A small network was trained on invented records. Each row is its activation on one of them, seen along a few directions.
Each row is followed by the record's values for the fields Retod, Kika, Lupu, Nupul, Nuzig.
A field that a record lacks is written none.
Other fields move the rows too, some of them a lot.
In the rows, 500 means zero.
Random noise pushes rows far along 3 fixed directions. That doesn't count. These rows show it; they differ only by the noise:
[443 436 548 612 851 410 305 622 462 620 680 673 492 516 361 647 294]
[398 644 476 754 471 682 695 451 796 312 466 412 566 512 510 337 565]
[450 432 518 574 727 357 389 607 466 598 529 692 517 615 379 532 243]
[420 511 492 632 533 558 666 495 689 376 429 523 536 593 502 417 407]
[445 424 528 577 746 398 411 597 492 571 560 669 505 587 398 569 268]

[683 511 581 444 375 523 592 491 471 388 329 466 490 564 545 526 543] | {Retod: none, Kika: none, Lupu: t2, Nupul: m2, Nuzig: j2}
[584 295 503 330 536 453 330 575 373 535 535 677 479 672 444 488 297] | {Retod: none, Kika: none, Lupu: t1, Nupul: m1, Nuzig: j2}
[236 672 509 723 355 746 739 376 819 257 510 285 576 490 534 364 675] | {Retod: k2, Kika: c2, Lupu: t2, Nupul: m2, Nuzig: j1}
[390 745 407 659 388 516 311 522 521 675 553 485 639 439 333 270 707] | {Retod: k1, Kika: c1, Lupu: t1, Nupul: m2, Nuzig: j2}
[410 424 434 373 540 230 465 517 560 654 515 590 526 538 420 423 521] | {Retod: k1, Kika: c2, Lupu: t1, Nupul: m1, Nuzig: j2}
[221 678 438 720 451 675 564 454 750 416 589 356 567 503 464 339 586] | {Retod: k2, Kika: c2, Lupu: t1, Nupul: m2, Nuzig: j1}
[587 539 460 421 613 185 316 627 190 765 545 562 554 313 363 555 530] | {Retod: k1, Kika: c1, Lupu: t1, Nupul: m1, Nuzig: j1}
[469 546 524 489 712 422 292 489 432 681 697 473 551 342 499 652 601] | {Retod: k1, Kika: c2, Lupu: t2, Nupul: m1, Nuzig: j2}
[483 659 547 752 727 253 211 660 281 715 646 634 532 504 417 444 342] | {Retod: none, Kika: none, Lupu: t1, Nupul: m1, Nuzig: j1}
[456 643 457 729 505 675 485 456 743 382 629 406 603 446 482 416 591] | {Retod: none, Kika: none, Lupu: t2, Nupul: m1, Nuzig: j1}
[540 562 461 516 465 443 366 550 454 605 510 457 524 452 526 362 647] | {Retod: k2, Kika: c2, Lupu: t1, Nupul: m1, Nuzig: j2}
[551 437 618 395 581 502 822 467 498 357 464 459 452 440 659 642 346] | {Retod: none, Kika: none, Lupu: t1, Nupul: m1, Nuzig: j1}
[345 514 431 599 702 422 283 486 452 730 678 619 511 450 375 429 500] | {Retod: k2, Kika: c2, Lupu: t1, Nupul: m1, Nuzig: j2}
[571 433 603 513 624 649 487 510 521 371 530 616 418 502 554 671 408] | {Retod: none, Kika: none, Lupu: t2, Nupul: m2, Nuzig: j2}
[491 648 517 655 635 658 503 485 660 379 632 413 501 442 519 621 586] | {Retod: none, Kika: none, Lupu: t2, Nupul: m2, Nuzig: j1}
[595 447 449 406 564 408 276 615 351 607 485 550 437 600 360 413 444] | {Retod: none, Kika: none, Lupu: t1, Nupul: m1, Nuzig: j2}
[560 419 461 525 525 555 358 578 501 601 610 527 440 471 438 578 488] | {Retod: k2, Kika: c2, Lupu: t1, Nupul: m2, Nuzig: j2}
[499 414 380 541 668 467 156 578 392 679 603 702 474 670 236 388 340] | {Retod: none, Kika: none, Lupu: t1, Nupul: m1, Nuzig: j2}
[696 627 713 567 521 757 451 511 438 345 541 460 464 414 607 649 491] | {Retod: none, Kika: none, Lupu: t2, Nupul: m2, Nuzig: j2}
[373 490 305 511 328 368 632 439 720 476 376 419 532 523 517 258 594] | {Retod: k2, Kika: c2, Lupu: t1, Nupul: m1, Nuzig: j2}
[405 589 434 586 644 619 486 550 595 466 567 512 519 499 432 419 445] | {Retod: none, Kika: none, Lupu: t1, Nupul: m1, Nuzig: j1}
[500 441 436 536 354 700 691 474 642 333 488 395 483 395 666 528 715] | {Retod: k2, Kika: c2, Lupu: t1, Nupul: m2, Nuzig: j2}
[492 365 658 550 757 675 438 516 484 391 717 607 396 475 512 854 304] | {Retod: none, Kika: none, Lupu: t2, Nupul: m2, Nuzig: j1}
[549 600 598 540 355 628 480 482 465 416 454 408 506 414 558 473 598] | {Retod: k2, Kika: c2, Lupu: t2, Nupul: m2, Nuzig: j2}
[558 581 467 589 461 770 379 474 508 456 587 380 419 512 384 453 649] | {Retod: none, Kika: none, Lupu: t1, Nupul: m2, Nuzig: j2}
[557 345 598 363 403 324 732 484 432 443 346 556 458 486 665 543 435] | {Retod: k2, Kika: c2, Lupu: t2, Nupul: m1, Nuzig: j2}
[494 367 449 409 662 520 373 477 426 611 605 611 457 633 390 546 439] | {Retod: none, Kika: none, Lupu: t1, Nupul: m1, Nuzig: j2}
[526 427 647 434 670 319 480 583 351 617 601 573 516 383 456 617 445] | {Retod: k1, Kika: c1, Lupu: t2, Nupul: m1, Nuzig: j2}
[437 408 499 535 508 553 689 454 551 364 522 457 487 462 492 511 468] | {Retod: none, Kika: none, Lupu: t1, Nupul: m1, Nuzig: j1}
[465 573 563 470 636 455 394 518 387 563 559 555 482 508 540 650 410] | {Retod: k1, Kika: c2, Lupu: t2, Nupul: m2, Nuzig: j1}
[327 442 402 523 565 569 441 453 585 494 642 480 477 484 431 555 626] | {Retod: k2, Kika: c2, Lupu: t1, Nupul: m2, Nuzig: j2}
[513 547 472 638 498 676 510 499 677 542 674 273 498 328 498 479 792] | {Retod: k2, Kika: c2, Lupu: t1, Nupul: m1, Nuzig: j2}
[424 579 570 620 722 517 352 634 397 607 696 534 503 418 433 628 400] | {Retod: k1, Kika: c2, Lupu: t1, Nupul: m2, Nuzig: j1}
[434 473 447 480 529 403 530 585 495 529 465 498 504 501 555 566 485] | {Retod: k1, Kika: c2, Lupu: t1, Nupul: m2, Nuzig: j1}
[615 582 514 510 339 274 202 615 195 622 241 745 599 801 353 276 122] | {Retod: none, Kika: none, Lupu: t2, Nupul: m2, Nuzig: j1}
[589 393 480 404 496 612 558 454 572 438 533 392 521 339 512 607 684] | {Retod: k1, Kika: c2, Lupu: t2, Nupul: m1, Nuzig: j2}
[414 564 457 498 456 369 589 438 441 487 372 546 530 703 551 320 327] | {Retod: none, Kika: none, Lupu: t1, Nupul: m1, Nuzig: j1}
[487 719 605 754 747 790 301 496 543 470 800 364 459  96 464 729 728] | {Retod: k1, Kika: c2, Lupu: t2, Nupul: m2, Nuzig: j1}
[408 585 396 426 460 202 331 551 361 728 373 674 530 661 335 305 364] | {Retod: k1, Kika: c2, Lupu: t1, Nupul: m2, Nuzig: j2}
[467 313 515 523 809 686 288 518 533 426 762 575 410 457 400 848 411] | {Retod: none, Kika: none, Lupu: t2, Nupul: m2, Nuzig: j1}
[597 498 621 380 482 461 726 529 372 471 371 465 469 393 673 562 533] | {Retod: k1, Kika: c1, Lupu: t1, Nupul: m1, Nuzig: j2}
[499 529 670 441 507 334 631 526 401 530 320 612 556 620 660 422 289] | {Retod: k1, Kika: c2, Lupu: t2, Nupul: m1, Nuzig: j2}
[373 422 423 565 747 383 277 516 534 682 823 545 503 520 308 571 457] | {Retod: none, Kika: none, Lupu: t1, Nupul: m1, Nuzig: j2}

Here are new rows. What are their fields?
[456 687 464 628 333 463 343 468 514 517 435 547 629 664 373 287 418] | {Retod: none, Kika: none, Lupu: t2, Nupul: m2, Nuzig: j1}
[611 543 505 497 496 410 601 514 369 480 394 578 477 540 630 472 364] | {Retod: none, Kika: none, Lupu: t1, Nupul: m1, Nuzig: j1}
[453 350 404 353 386 439 646 393 504 472 395 487 526 563 553 430 589] | {Retod: k2, Kika: c2, Lupu: t1, Nupul: m1, Nuzig: j2}
[589 462 438 388 560 617 361 448 466 490 567 530 356 570 418 568 507] | {Retod: none, Kika: none, Lupu: t1, Nupul: m2, Nuzig: j2}
[351 758 432 738 561 465 282 496 524 572 679 573 552 514 283 333 523] | {Retod: none, Kika: none, Lupu: t1, Nupul: m2, Nuzig: j1}
[720 609 446 508 239 698 427 429 488 424 437 314 493 324 481 428 904] | {Retod: k2, Kika: c2, Lupu: t2, Nupul: m2, Nuzig: j2}
[359 468 359 478 319 780 678 401 795 329 496 419 457 524 522 389 663] | {Retod: k2, Kika: c2, Lupu: t1, Nupul: m2, Nuzig: j2}
[526 548 499 579 344 546 768 472 532 486 525 308 598 346 594 415 733] | {Retod: k1, Kika: c1, Lupu: t1, Nupul: m1, Nuzig: j2}
[573 224 523 301 470 405 687 459 424 401 357 480 474 479 601 648 480] | {Retod: k2, Kika: c2, Lupu: t2, Nupul: m1, Nuzig: j2}
[468 604 491 615 558 553 382 488 534 626 622 380 501 344 487 403 658] | {Retod: k2, Kika: c2, Lupu: t1, Nupul: m1, Nuzig: j2}
[522 455 345 457 425 585 562 439 626 484 549 352 491 559 379 389 717] | {Retod: none, Kika: none, Lupu: t1, Nupul: m1, Nuzig: j2}
[693 483 425 424 298 499 360 465 413 466 396 447 526 620 417 350 561] | {Retod: none, Kika: none, Lupu: t2, Nupul: m1, Nuzig: j2}
[465 626 507 673 412 485 538 487 575 434 369 519 601 719 520 268 318] | {Retod: none, Kika: none, Lupu: t2, Nupul: m1, Nuzig: j1}
[630 831 635 684 614 567 107 621 301 581 621 504 504 387 370 483 567] | {Retod: none, Kika: none, Lupu: t2, Nupul: m2, Nuzig: j2}
[439 495 577 540 535 728 560 434 736 248 540 590 459 661 527 510 375] | {Retod: none, Kika: none, Lupu: t2, Nupul: m2, Nuzig: j2}
[527 369 662 463 654 662 677 530 562 258 569 505 402 503 679 844 344] | {Retod: none, Kika: none, Lupu: t2, Nupul: m2, Nuzig: j1}
[408 784 446 735 388 416 497 510 501 499 506 398 628 467 383 195 600] | {Retod: none, Kika: none, Lupu: t1, Nupul: m1, Nuzig: j1}
[279 530 549 580 514 737 713 344 765 300 495 351 456 511 602 549 502] | {Retod: k2, Kika: c2, Lupu: t2, Nupul: m2, Nuzig: j1}
[641 706 536 516 123 459 718 494 550 359 205 473 505 696 558 167 414] | {Retod: none, Kika: none, Lupu: t1, Nupul: m2, Nuzig: j2}
[394 443 453 438 454 711 626 430 699 258 544 408 456 540 584 546 564] | {Retod: none, Kika: none, Lupu: t1, Nupul: m2, Nuzig: j2}
[549 391 496 411 542 438 659 508 517 515 495 536 579 411 577 632 490] | {Retod: k1, Kika: c1, Lupu: t2, Nupul: m1, Nuzig: j1}
